A small network was trained on invented records. Each row is its activation on one of them, seen along a few directions.
Records have a field called GIMAD. Each example row is followed by its value.
Records without GIMAD are marked none.
The largest differences between rows may come from other fields.
In the rows, zero is written as 500.
Strong random noise was added to every row along 15 fixed directions; ignore it. To show where, here is one row again and again, with new noise each time:
[729 408 511 666 451 550 468 613 530 473 457 543 411 292 560 506 660 472
 412 466 422 649 445 458 520 435 316 429 494 570 252 548 518 464 358]
[454 590 736 461 445 575 592 542 467 720 542 616 432 470 455 507 617 506
 554 428 458 598 350 657 618 516 512 424 465 665 533 405 482 522 582]
[450 640 442 505 475 582 497 465 600 593 463 476 508 389 531 536 596 536
 487 473 288 492 443 621 440 513 459 449 446 639 576 492 442 570 543]
[608 543 558 488 640 568 662 552 322 489 658 572 654 390 562 564 456 568
 710 410 487 317 320 603 478 533 462 603 399 460 522 474 530 537 617]
[660 407 531 464 401 425 434 383 609 495 439 496 610 638 428 527 532 489
 420 450 589 579 566 634 533 470 542 479 574 513 533 444 453 534 466]
[588 330 197 659 459 477 438 518 545 498 394 323 566 327 366 540 723 489
 403 410 459 508 390 440 330 386 338 583 535 460 438 412 609 638 304]
[489 498 602 318 512 470 506 569 424 558 533 790 560 439 619 520 368 425
 387 343 759 588 359 542 686 577 650 405 440 498 580 323 524 351 615]
[310 506 544 457 492 502 632 558 516 601 572 517 508 506 504 485 617 509
 568 448 402 616 357 494 543 411 539 520 491 610 425 581 444 492 653]
[410 601 410 405 582 367 605 506 410 554 584 618 351 513 475 488 635 504
 644 533 480 320 473 618 512 611 540 525 565 689 592 485 566 687 561]
[314 367 747 379 369 531 693 641 403 489 393 512 592 572 374 602 549 573
 581 391 462 517 437 509 484 415 809 543 516 427 546 588 380 599 729]
[291 614 258 436 408 486 397 636 573 583 510 539 358 559 479 456 371 594
 675 627 574 568 448 432 622 453 425 559 413 517 515 640 348 464 496]
[662 554 762 369 354 615 414 482 394 440 519 397 460 629 388 517 448 501
 575 455 467 429 544 491 506 479 620 564 451 479 562 635 439 487 413]
[703 524 387 485 635 352 405 457 580 443 472 573 557 557 534 457 545 535
 413 496 496 435 576 600 516 632 265 426 666 621 415 418 583 496 545]
[629 503 385 381 561 467 581 535 333 407 471 547 472 340 463 546 630 519
 494 444 454 268 467 580 415 517 652 525 529 553 590 459 613 657 398]
[569 592 355 484 510 541 440 388 654 493 453 475 549 395 625 468 539 511
 348 537 328 554 536 603 500 431 522 397 479 610 496 530 462 435 386]
[212 428 470 734 364 428 497 513 681 645 291 532 418 530 450 519 510 511
 437 622 561 683 571 532 513 526 505 410 532 422 585 372 418 617 530]
[373 462 635 626 394 485 346 515 441 477 465 394 267 541 464 458 528 326
 423 504 515 497 563 245 444 603 474 517 515 455 492 545 598 509 384]

[426 524 437 547 624 411 764 712 310 462 489 545 383 519 305 528 519 699
 734 633 562 399 505 446 400 486 495 637 571 355 536 455 515 718 629] => kemi
[480 334 384 393 434 558 435 586 573 517 379 409 669 470 495 476 620 593
 452 474 350 509 432 568 621 338 476 437 569 621 290 636 502 386 413] => pana
[326 352 529 398 492 539 465 428 338 560 460 317 639 587 399 495 549 470
 604 416 438 196 435 552 465 499 656 591 560 498 583 536 649 559 415] => kemi
[424 571 763 521 396 684 484 595 448 662 450 356 431 576 273 486 539 609
 575 518 407 561 431 487 534 446 395 485 475 505 496 474 485 491 487] => pana
[326 413 673 510 206 540 247 408 707 546 390 428 545 765 539 615 451 450
 625 519 447 356 664 659 551 715 453 432 513 626 602 713 303 619 627] => tofo
[547 494 462 536 650 527 570 629 413 387 335 608 544 306 552 496 412 612
 363 579 521 395 557 518 473 545 582 379 544 337 523 324 583 465 475] => pud
[435 735 382 435 563 444 601 421 548 632 529 519 369 581 358 439 562 614
 565 689 481 506 573 653 509 474 546 478 547 607 670 380 481 624 452] => kemi
[353 382 471 668 596 335 561 501 508 640 549 654 490 587 604 467 517 492
 693 641 615 396 504 683 668 672 318 427 608 599 413 451 587 558 555] => tofo
[400 319 743 622 430 461 573 729 466 591 483 567 448 695 337 463 454 565
 661 541 708 748 454 384 662 445 359 550 577 346 276 521 409 438 659] => pud
[557 473 433 427 440 440 407 421 678 504 501 559 603 594 636 532 521 485
 542 423 417 526 503 645 557 520 429 474 530 673 418 677 360 464 649] => pir
[430 360 414 520 534 395 568 444 496 549 476 308 642 622 295 481 718 537
 557 387 446 473 410 527 380 436 433 624 655 512 447 477 570 633 596] => momet
[807 574 507 490 591 341 520 330 550 265 589 648 353 549 682 465 464 395
 415 637 544 473 784 553 493 588 610 449 555 554 511 574 473 526 449] => kob
[439 558 446 379 539 532 483 650 497 403 411 622 471 416 609 503 416 583
 441 563 470 444 555 468 575 559 525 384 502 537 470 574 447 424 567] => tofo
[587 562 476 537 485 475 452 426 534 388 537 429 379 530 550 444 469 443
 466 551 480 557 622 377 447 472 533 528 484 464 476 625 463 454 401] => momet
[683 609 478 446 689 401 536 322 533 415 613 544 629 447 621 553 601 398
 395 271 361 416 456 534 293 678 369 521 565 623 523 412 581 537 775] => pir
[553 414 169 464 449 446 425 661 551 514 390 479 475 452 383 456 586 626
 522 555 520 574 454 479 558 348 362 522 563 543 337 565 498 499 345] => malut
[390 538 289 311 570 590 538 614 454 670 466 515 703 350 470 474 563 612
 604 327 336 414 188 585 551 387 476 557 459 581 477 525 514 395 612] => none
[610 372 437 458 465 467 620 498 427 541 738 561 518 432 495 502 579 393
 586 398 707 679 273 462 598 283 587 636 385 498 406 518 509 453 374] => malut
[543 324 761 619 393 515 607 444 522 521 468 547 493 569 580 504 529 474
 558 606 470 560 595 662 642 424 676 410 519 518 383 626 419 498 382] => malut
[556 392 535 675 525 403 595 455 372 427 629 531 490 561 509 547 398 450
 757 549 696 370 515 482 450 573 496 688 447 315 533 518 521 646 494] => pir
[440 635 721 506 668 585 552 625 339 622 454 344 486 576 251 298 482 661
 436 533 449 592 426 346 523 445 344 481 611 381 417 318 675 318 503] => momet
[583 477 482 387 524 620 527 701 468 453 447 384 766 529 325 581 426 741
 596 381 472 493 351 446 428 400 324 605 476 364 426 504 419 456 710] => pana
[441 473 430 345 436 471 334 475 527 563 543 411 570 609 456 501 542 419
 577 356 482 372 394 488 508 548 405 591 523 636 511 601 512 493 595] => kob
[473 806 591 416 502 504 405 435 639 478 434 555 371 596 490 509 368 487
 350 510 490 620 666 461 419 653 508 427 476 499 728 391 370 488 724] => kob
[350 602 382 448 633 488 684 533 574 717 597 619 574 534 490 377 437 663
 605 644 590 736 366 644 722 311 499 468 488 509 437 396 420 346 583] => pud

Which value of GIMAD does each new row have?
[514 484 486 594 334 584 323 296 572 533 486 344 478 540 518 516 455 369
 483 520 515 454 565 500 440 510 538 555 420 453 643 515 485 535 293] => kemi
[489 494 597 515 637 460 371 426 565 711 501 562 682 637 554 403 477 513
 563 461 475 384 408 739 665 684 179 398 636 666 404 386 613 367 649] => kob
[673 415 483 514 635 520 513 458 398 345 612 338 653 514 505 422 459 507
 449 515 491 437 512 377 457 377 465 585 528 381 365 540 644 360 340] => pana
[392 377 517 470 485 442 461 602 370 466 395 435 477 534 360 475 571 471
 446 397 556 440 468 344 460 533 540 537 606 434 470 491 610 532 520] => momet
[206 398 251 687 501 431 489 485 561 508 603 411 443 409 613 473 517 320
 529 520 542 589 403 248 408 443 455 632 414 407 441 596 527 503 496] => kob
[562 525 504 679 516 441 500 348 567 493 581 560 353 404 628 545 587 313
 422 514 525 509 590 518 413 625 473 460 472 561 572 423 533 630 428] => kemi
[561 407 478 456 457 393 498 412 485 343 467 203 542 779 221 471 566 545
 531 532 459 435 665 397 341 389 560 678 661 385 495 604 505 620 435] => malut
[581 544 434 546 536 534 494 528 370 397 713 432 376 447 512 509 501 429
 593 506 600 439 469 312 424 484 457 636 380 450 498 534 558 541 371] => pana
[299 496 577 483 576 551 603 387 542 646 708 471 552 486 675 398 674 375
 475 463 362 588 353 522 615 423 518 440 497 736 351 576 568 351 519] => tofo
